A small network was shown many inputs. Here are its activations along a few directions, one row for each input.
Each table varies a few parts of the input and shows all the possible inputs, shuffled.
A made-up example of a description, with smaller parts first: values(3) and (point or line(9) or (ring(5) and line(6))).
Shared parts are said once, and a part with two or three values counts as separate values.

Other details of the inputs shift rows strongly along three fixed directions, in all tables alike. That doesn't count.

Table:
row 1: [18,-32,12,-9,-23,-4,-24,4,9,-37,-18]
row 2: [9,-3,25,10,-11,30,-3,13,39,26,-22]
row 3: [18,10,26,1,-9,26,-4,-8,26,18,-22]
row 4: [-22,-21,-10,-11,-30,-18,-4,5,17,-54,-46]
row 5: [8,5,-8,12,28,-4,0,-9,-19,17,51]
row 6: [-5,-17,-18,-3,-18,-31,7,-3,-32,-51,6]
row 7: [30,6,-12,12,18,-9,3,15,-32,23,36]
row 8: [-46,19,-7,-14,16,-1,20,1,-2,0,-28]
row 9: [1,10,24,-5,-11,24,-1,-22,25,22,-9]
row 10: [-43,6,-10,-25,12,-11,19,-7,-2,-8,1]
row 11: [-39,13,-18,-13,23,-30,26,-10,-26,9,37]
row 12: [-35,12,-21,7,23,-12,24,-19,-4,15,18]
row 13: [32,-19,-5,1,-27,-14,-8,3,-20,-32,14]
row 14: [8,-7,17,1,9,22,-18,1,11,24,-3]
row 15: [29,-22,4,0,-23,-10,-21,25,-8,-38,-27]
row 16: [-42,12,-14,-14,6,3,22,-8,23,12,-26]
row 17: [-44,0,18,-22,-2,4,2,-18,29,-5,-33]
row 18: [14,-3,18,-6,0,25,-21,10,15,19,-4]
row 19: [29,-22,3,-1,-16,-21,-27,29,-20,-25,17]
row 20: [-47,0,5,0,-3,3,21,7,22,-3,-34]
row 21: [-39,24,-9,-1,21,-10,32,-19,-15,7,1]
row 22: [20,9,22,-1,-6,36,-4,-7,28,15,-24]
row 23: [-31,-13,-30,-7,-16,-34,8,8,-6,-52,-23]
row 24: [27,11,10,5,6,21,-9,13,3,24,1]
row 25: [33,-12,3,1,-28,-1,-15,4,-7,-28,6]
row 26: [-30,7,-13,-8,5,-7,20,-11,11,9,-4]
row 27: [13,2,3,12,21,11,-15,6,-12,23,30]
row 28: [26,-20,-14,1,1,-22,-14,25,-36,-14,36]
row 29: [5,-1,21,4,7,14,-21,2,10,23,2]
row 30: [-11,-17,-23,-15,-30,-22,-2,20,10,-52,-40]
row 31: [-30,20,-7,4,14,-11,22,-27,-18,11,23]
row 32: [-31,16,-28,0,20,-14,28,-9,-7,20,20]
row 33: [16,8,23,7,-2,37,-8,-13,27,11,-26]
row 34: [32,6,-6,13,12,5,8,-2,-19,17,29]
row 35: [21,6,18,12,-2,8,-17,8,4,14,-9]
row 36: [12,7,13,10,-3,24,-6,-19,9,11,5]
row 37: [25,15,-2,13,16,-8,0,13,-23,28,33]
row 38: [26,3,-11,24,5,9,-12,1,8,16,13]
row 39: [12,0,14,4,-2,20,-1,-12,13,2,-22]
row 40: [29,-20,-13,1,-1,-26,-8,11,-30,-19,43]
Description of these inputs: values(2) and (point or line(4) or (values(3) and ring(5))).
Q: Changing only the values(2) part turns row 24 into row 8. The same change can be made to row 16. Which row results?
A: row 23
Q: Which other rows does row 22 become when the values(3) part takes its other values? List them by row number.
A: row 3, row 34
Q: Which other rows does row 5 become when the values(3) part takes its other values? List them by row number.
A: row 1, row 17

Table:
row 41: [-30,3,2,-16,1,-1,11,-1,6,-3,-28]
row 42: [10,-1,10,6,-7,11,-5,-13,14,2,-4]
row 43: [14,3,1,8,5,3,-6,5,-2,13,9]
row 44: [11,1,-17,7,9,-20,0,10,-24,1,33]
row 45: [11,-16,4,-10,-19,-10,-12,13,0,-27,-16]
row 46: [-20,3,-6,-16,-16,-11,18,-9,-3,-24,-14]
row 47: [16,-14,-6,3,-11,-11,-7,18,-7,-19,0]
row 48: [10,-18,7,-10,-18,-7,-15,9,-1,-26,-12]
row 49: [-27,-5,-6,-14,-5,-17,4,3,-6,-29,-15]
row 50: [12,-5,3,6,-2,-5,-6,5,-13,-9,7]
row 51: [3,-14,4,-8,-14,1,-10,8,9,-15,-12]
row 52: [4,8,17,7,0,24,-1,-24,25,21,-4]
row 53: [-50,15,-21,-14,22,-18,26,-7,-18,7,13]
row 54: [3,6,14,5,2,27,-4,-17,28,25,-13]
row 55: [5,-7,10,0,-16,11,-8,-9,21,-10,-22]
row 56: [14,1,6,6,2,3,-5,5,-2,6,2]
row 57: [18,-1,-5,13,3,3,-5,-4,-2,9,14]
row 58: [-48,10,-15,-19,12,-10,26,-3,1,3,-11]
row 59: [11,6,-10,18,17,-3,5,4,-21,17,37]
row 60: [17,0,-18,15,6,-24,-1,16,-31,-9,32]
row 61: [5,13,-1,12,18,8,8,1,-1,31,17]
row 62: [-10,18,-2,-5,17,19,12,-14,5,22,-4]
row 63: [1,6,19,-1,9,20,-4,-9,14,24,-4]
row 64: [10,-3,5,6,-7,3,-11,7,-1,-5,-3]
row 65: [10,-8,7,1,-4,6,-9,4,7,-3,-2]
Q: What do these inputs look like to the network?
A: values(2) or line(5) or (values(3) and ring(6))

Table:
row 66: [-17,-18,-16,-8,-12,-26,-2,25,-3,-28,-10]
row 67: [-3,-16,-4,7,-18,-13,-11,-3,11,-27,-14]
row 68: [-22,2,18,-30,-5,17,3,-20,20,1,-37]
row 69: [-8,10,30,-11,13,38,-13,-2,26,39,-24]
row 70: [-16,13,-26,3,24,-9,18,13,-14,16,13]
row 71: [-18,16,1,6,4,-4,17,-10,-9,-5,-11]
row 72: [-14,-6,-12,-15,-1,-24,9,-6,-18,-18,20]
row 73: [51,-16,0,14,-21,5,-19,5,5,1,28]
row 74: [-10,-2,-19,4,-15,-20,2,3,-6,-42,-16]
row 75: [44,-24,26,17,-24,10,-37,3,16,-19,0]
row 76: [-3,2,16,-9,-9,10,-2,17,11,-1,-40]
row 77: [-16,-5,-20,-2,23,-33,7,17,-34,-3,37]
row 78: [7,27,-15,11,29,19,24,-18,0,53,37]
row 79: [58,7,8,18,-4,11,-6,0,-15,19,33]
row 80: [-32,10,14,-5,15,19,10,-23,9,13,-17]
Q: Changing only one part turns row 73 into row 79. The same change can be made to row 66. Which row results?
A: row 76
Q: What do these inputs look like to the network?
A: values(3) and ring(5)
Q: Which other rows does row 75 become when the values(3) part takes its other values? List them by row number.
A: row 72, row 77
Q: Which other rows does row 74 become when the ring(5) part takes its other values? List them by row number.
A: row 67, row 71, row 75, row 80
